A small network was shown many inputs. Here are its activations along a few directions, one row for each input.
In each table, some parts of the input vary, and every possible input appears once, in random order.
A made-up example of a description, with smaller parts first: one of 3 separate values, together with either a single point or one of 9 places around a ring or (one of 6 places along a line, together with one of 8 places around a ring).
Shared parts are said once, and a part with two or three values counts as separate values.

Rows:
r1: [ -1.5   5.5  26.8   5.9  -0.9 -11.9 -22.5 -33.9  -0.7   0.3   7.6   5.3
  -9.4 -13.9  14.5]
r2: [ 16.6  -9.7  -3.0  28.2   4.3   1.0   3.4  25.3  34.8  -5.1   5.9   3.5
 -13.9  -6.5 -12.7]
r3: [  3.8 -15.7 -20.0  13.0   8.2   9.9 -17.2  27.8  21.4   7.8  10.6  -0.8
   9.8  -5.1  -0.4]
r4: [  1.5  19.2  30.0  15.4 -12.2 -15.4 -12.3 -22.9   4.2  -1.4  -2.8  10.1
 -20.6   0.8 -13.9]
r5: [ 21.9  10.9   1.8  -1.0  -7.9  -5.7  17.8 -12.6  17.0 -12.8   5.3 -14.1
 -15.4  26.9 -13.9]
r6: [ 19.1  -1.8  -6.1  -0.9  -5.0   0.3   9.7 -25.4  11.0  -5.5  14.3 -21.1
  -9.5  16.7   8.4]
r7: [-18.3  25.4   9.1  -6.4   5.0 -11.4 -23.2 -21.5 -19.9  22.5 -15.2  13.4
  31.1   4.4  -4.2]
r8: [-17.6  12.9  14.5  -2.7  -1.2 -11.6 -32.3 -25.2  -5.6   6.6  -1.8   8.5
  10.3  -2.3   3.7]
r9: [-40.0 -39.7  14.6 -44.7 -30.3  30.9  89.4  66.6 -96.6 -39.2 -39.4  23.0
 -54.4 -63.8  19.7]
r10: [ 22.4 -19.9  -7.1  15.6  14.1   7.5  -3.9  12.4  26.7  -1.6  17.2   2.0
  -1.2 -20.8  15.8]
r11: [ -1.9   3.3 -14.3 -11.8  -2.7  -0.3  -4.0 -10.6   7.9  -4.2   8.5 -20.6
   6.7  28.0  -1.0]
r12: [ -8.3  15.1 -19.6 -19.2  12.7  -3.6   4.0 -10.1  -6.0   9.2  -7.1 -14.3
  35.5  33.8  -5.6]
r13: [  2.4  -5.5 -26.9   8.6  16.0  10.4  -8.7  30.3   5.9  23.4  -3.0   5.2
  31.1   1.7 -10.3]
- What is each input in this table made of? => either a single point or (one of 3 separate values, together with one of 4 places along a line)
- Change only the place on the line of 4 in r7. List by row number the other rows that result. => r1, r4, r8

Rows:
r14: [ 11.7  27.8 -35.0  19.6  40.3 -26.5 -49.7 -37.0  54.4  36.0  18.8 -20.2
  78.3  55.6  -4.2]
r15: [-18.6   8.6  32.2 -24.2 -21.7   5.5  14.5 -24.6 -57.8 -14.6 -14.8   2.9
 -25.6   3.0   8.0]
r16: [ 31.1  -4.7   5.9  33.9   4.7   3.0   3.8  18.8  30.5   4.5  11.2  15.8
 -20.7 -29.1  -1.4]
r17: [ 17.9  50.0  23.2   3.0  -2.4 -31.7 -61.2 -94.9  16.6  23.8  11.7 -16.5
  20.0  57.9 -16.6]
r18: [-12.4 -16.4 -26.3 -17.8  13.6  22.5  12.3  31.6 -23.1  -1.0  -6.8  -4.0
  19.7  10.1   5.0]
r19: [-13.0 -28.9 -24.8  -6.6  26.3   8.2   8.7  24.5  -8.1  14.2  -6.3   3.6
  35.0  -9.8  13.6]
r20: [-13.6  25.5  33.3 -11.8 -25.3  -7.4 -17.2 -17.2 -37.3  -0.1  -8.3  22.8
  -8.2 -17.5  -6.1]
r21: [  3.8 -17.7   1.7  27.8  -4.0   6.7  -2.7  22.4  33.4  -9.4  16.7   2.9
 -27.5 -22.1  -6.2]
r22: [ 13.8 -19.6  -1.7  21.5 -16.6  16.5  28.8  24.4  18.8 -22.5  15.3  -5.3
 -39.8  -7.4  18.3]
r23: [ -7.3  -6.3 -18.8   5.1   9.5   6.8 -15.2  34.0  -3.6  23.2  -6.5  14.4
  40.0  -9.4 -13.8]
r24: [-17.8 -13.9 -33.6 -20.4  15.8   5.2  47.0  33.4 -14.6 -15.4 -28.1   4.6
  25.7   3.1  -2.4]
r25: [ 22.4 -22.3  -4.9   1.3  -9.2   7.8   6.4  27.0  29.7 -15.7  14.9 -13.4
 -34.3 -25.9  14.3]
r26: [-21.0 -10.0 -25.9   1.4  18.7  14.6 -10.3  30.9  -7.4  18.9  -3.1   3.7
  27.2  -5.5 -10.9]
r27: [ 20.9 -24.1  -2.4  -4.9  -2.7   6.9  48.8  30.4  15.8 -35.2   2.9  -0.9
 -37.5 -15.6   3.5]
r28: [-17.2  14.0  20.4 -31.0 -25.1  -5.0   0.0 -17.1 -40.0  -5.9 -16.1  -5.9
 -22.7 -16.0  15.0]
r29: [ 54.3  14.0   2.8  35.7  18.1 -22.0 -50.9 -48.3  82.0  16.6  46.6 -21.0
   9.5  44.3  -8.1]
r30: [-27.4  10.9  23.5 -35.0 -28.9  -7.1  37.5  -7.5 -46.8 -22.4 -34.2   4.4
 -27.2   2.0  -0.7]
r31: [-27.6  13.2  30.6   2.3 -11.2  -4.1  -0.8 -30.7 -42.6   5.0 -13.8  12.1
 -11.8 -17.8  -7.3]
- Changing only one part turns r15 into r22. The same change can be made to r31. Which row results? => r21
- What is each input in this table made of? => one of 3 separate values, together with either a single point or one of 5 places along a line
- Change only the place on the line of 5 in r26. List by row number the other rows that result. => r18, r19, r23, r24
- Change only the choice among 3 separate values in r24. List by row number the other rows that result. => r27, r30
- Change only the choice among 3 separate values in r28. List by row number the other rows that result. => r19, r25

Rows:
r32: [ -8.2  21.6  22.6  10.0   4.0 -25.3 -47.8 -73.6  -2.5  38.3   8.5  -8.8
  23.0  -1.1  19.8]
r33: [  1.4  26.4  15.8  17.9  -3.1 -11.5 -43.3 -75.7   0.9  41.1   1.0   6.1
  26.6  16.4  -8.5]
r34: [-32.3   9.7  18.8 -23.0 -29.8   3.8   1.5  -2.8 -60.4 -11.4 -17.2  14.0
 -22.5 -31.7   5.2]
r35: [-16.2  -9.2 -20.9  -9.0  33.9   6.2  61.6  50.8 -28.7  -8.1 -33.3   8.1
  15.6 -17.8  -6.0]
r36: [-22.3 -32.2 -37.4 -13.3   2.5  40.0  -2.5  59.5 -41.3  -2.5 -21.5   8.4
  13.0 -19.7  27.9]
r37: [ 19.6 -27.3   3.1  -5.8 -27.2  15.1  20.0  33.6  -6.0 -29.4   7.4   8.3
 -50.5 -42.2  10.2]
r38: [ 48.3  10.8  25.6  18.9   8.5 -16.6 -45.5   5.6  70.9  -0.8  20.4   8.5
  -4.2  26.0 -24.9]
r39: [ 24.2 -10.6  16.1  11.8  16.9   6.3  65.5  22.2  -0.1 -30.9 -11.0  16.6
 -57.0 -32.6  -1.6]
r40: [  6.8 -37.6  10.2  10.9 -27.7  30.3   3.0  27.6  -9.4 -29.1  20.1  12.3
 -56.3 -40.6  20.4]
r41: [ -7.3  22.3 -19.7   2.6  33.0 -14.8 -48.5  30.9  51.5   7.5  -2.0   8.9
  55.4  36.6 -30.6]
r42: [-14.8  25.4  38.1 -15.5 -12.0 -15.0  54.6 -18.4 -59.6 -10.1 -37.7  26.6
  -5.1 -16.7   0.5]
r43: [  9.0  -8.2 -39.1  17.8  29.2   9.3 -27.8  -7.9  34.9  45.4   2.2  -8.3
  61.9  20.3  -2.2]
r44: [  4.0  12.0 -46.1  26.2  23.5  -4.3 -32.6  21.2  41.3  33.5   6.9  -4.9
  53.3  29.9 -20.0]
r45: [ 41.2 -18.7   7.1  39.5  13.0  -9.2 -30.2 -31.3  57.0  13.4  38.8 -19.3
  -5.4 -13.9  26.5]
r46: [-40.5   8.9  30.4 -19.9 -40.4 -12.5  20.7 -10.4 -56.7  -8.6 -27.9  11.5
 -22.0 -21.1   3.7]
r47: [ 54.2  12.1  -3.2  47.8  -2.7  -2.3 -26.2  -7.9  65.0  18.0  31.7  -7.8
  -7.9  16.2 -13.8]
r48: [ 51.1 -13.9  -1.3  46.3   5.8   4.3 -25.7 -34.5  60.3  16.9  30.7  -5.1
  -2.5   2.7   0.0]
r49: [  2.3   5.4 -42.1 -54.9  19.8   7.6  25.0  -6.7  12.4 -15.8  10.4 -50.0
  44.6  65.6  11.7]
r50: [-33.5 -22.9 -23.2 -10.7  19.0   9.6  38.4  57.7 -17.0  -7.5 -24.1  -1.8
   4.9 -12.8 -11.4]
r51: [ 45.0   0.2  -1.3 -22.9  -8.0  -2.6  24.1 -32.8  35.3 -48.0  36.0 -46.5
 -26.0  49.4  10.9]
r52: [ -6.9  37.1   6.9 -52.1  -8.1 -20.3   5.7 -73.1 -26.8 -25.1  10.8 -36.1
   4.4  63.6  -0.6]
r53: [  5.7 -22.8  21.2  11.6  -9.5   8.1  44.2  29.9  14.5 -33.0   0.6   1.4
 -56.1 -29.6  -2.4]
r54: [ 15.7 -34.1  15.1   2.3 -29.9   8.1  37.4  29.4   5.7 -25.3  -3.4   4.5
 -50.5 -32.8  11.3]
r55: [-33.4 -30.0 -30.7 -21.2  -0.9   7.9  32.0  48.3 -27.0   1.2 -21.7   9.4
   0.9 -12.6  -2.0]
r56: [-39.4   0.0  15.6 -20.1 -21.9  15.4  -9.3  -5.7 -81.4  -3.1   7.2  33.5
 -22.8 -25.7  10.7]
r57: [-15.7  60.9  39.7  -3.7  -3.8 -31.5 -59.4 -39.8  23.7   7.0  -5.6  24.3
  24.2  32.8 -28.7]
r58: [-39.7   8.2  41.9  -5.5 -23.5  -2.7  30.8  -8.3 -52.8  -7.7 -27.9   5.2
 -26.8 -14.5  -3.8]
r59: [ -0.5 -17.0 -37.6  13.7  43.4  -8.0 -35.7  -4.2  24.2  39.7  11.9 -22.8
  55.3   3.7  17.7]
r60: [-22.8 -23.6 -32.6 -25.0   0.3  26.7  18.0  63.2 -28.7  -3.9 -16.7   1.5
  13.8 -27.4   8.7]
r61: [  5.0  46.6   6.8  25.1  -4.4 -21.9 -48.1 -46.7   0.6  38.3   5.6   2.4
  18.7  29.6 -28.5]
- Changing only one part turns r44 into r47. The same change can be made to r36. Which row results? => r40
- What is each input in this table made of? => one of 3 separate values, together with either a single point or one of 4 places along a line or one of 5 places along a line
- Start at r36 and move only the place on the line of 5, one step at a time. The first step leads to r60. Which rows follow, in order? => r55, r50, r35
